Here are a small network's activations along a few directions, averaged over the inputs that share one value of a field.
Values that are neighbours, or in one group, have similar rows; names and order tell nothing.
In the rows, 500 means zero.
Strong random noise was added to every row along 6 fixed directions; ignore it. To show where, here is one row again and again, with new noise each time:
[385,575,373,395,497,628,407,468,333,595,511,648,524,535,463,501,493]
[577,475,666,461,411,454,525,387,661,492,376,492,357,417,375,543,446]
[641,712,424,551,649,432,584,610,786,632,464,514,591,493,331,250,427]
[608,589,585,406,429,496,441,458,616,588,375,613,359,440,364,490,385]
[505,355,535,535,562,401,435,559,611,443,672,368,656,428,635,615,555]
[486,732,583,505,658,638,522,684,386,636,521,905,368,564,311,544,406]
[595,338,513,323,331,399,211,416,587,507,521,392,528,353,667,644,457]
[453,580,415,511,482,581,400,572,621,577,674,492,636,519,540,461,421]


Field Mov:
c9: [646,862,572,357,383,653,263,634,582,773,435,917,275,493,319,444,161]
c7: [487,621,349,519,664,452,502,624,311,664,410,573,568,624,391,357,540]
c2: [445,536,576,609,369,653,587,341,582,464,498,462,326,506,408,504,436]
c1: [336,565,443,450,441,632,654,320,363,450,389,661,327,540,444,494,528]
c5: [542,194,529,463,535,273,473,469,218,410,418,327,596,495,754,719,708]
c3: [476,428,637,332,263,454,491,149,366,433,207,477,345,399,507,539,493]
c6: [622,642,259,435,525,548,509,542,491,603,387,471,480,610,416,183,458]
c4: [449,450,487,504,365,583,563,541,377,393,421,495,385,576,545,485,472]
c8: [561,453,430,634,321,517,499,481,739,338,644,181,610,496,633,368,507]
Mov is arranged as 3 separate groups.
Q: List the group mates of c4, in the order listed.
A: c6, c8
Q: List the group mates of c1, in the order listed.
A: c9, c2, c3

Field Mosa:
v7: [497,446,412,673,583,378,783,574,611,322,411,312,498,560,408,316,639]
v4: [938,673,506,471,572,343,484,581,579,586,213,627,289,377,423,363,413]
v8: [374,304,565,459,21,636,319,207,839,337,776,192,520,396,817,668,369]
v1: [518,690,556,495,372,723,516,559,352,639,342,724,258,655,251,484,352]
v9: [342,339,590,402,354,500,643,40,546,345,265,395,397,337,285,546,589]
v3: [713,727,570,363,531,485,251,610,516,804,382,785,365,477,298,509,362]
v5: [293,341,472,509,608,602,469,512,392,405,752,478,541,513,588,613,579]
v6: [615,372,772,788,688,296,899,634,716,272,549,239,613,534,546,460,625]
v2: [354,801,807,711,370,629,781,468,847,640,460,571,394,647,223,361,231]
Mosa is arranged as 3 separate groups.
Q: List the group mates of v7, in the order listed.
A: v4, v1, v6
Q: List the group mates of v9, in the order listed.
A: v8, v5
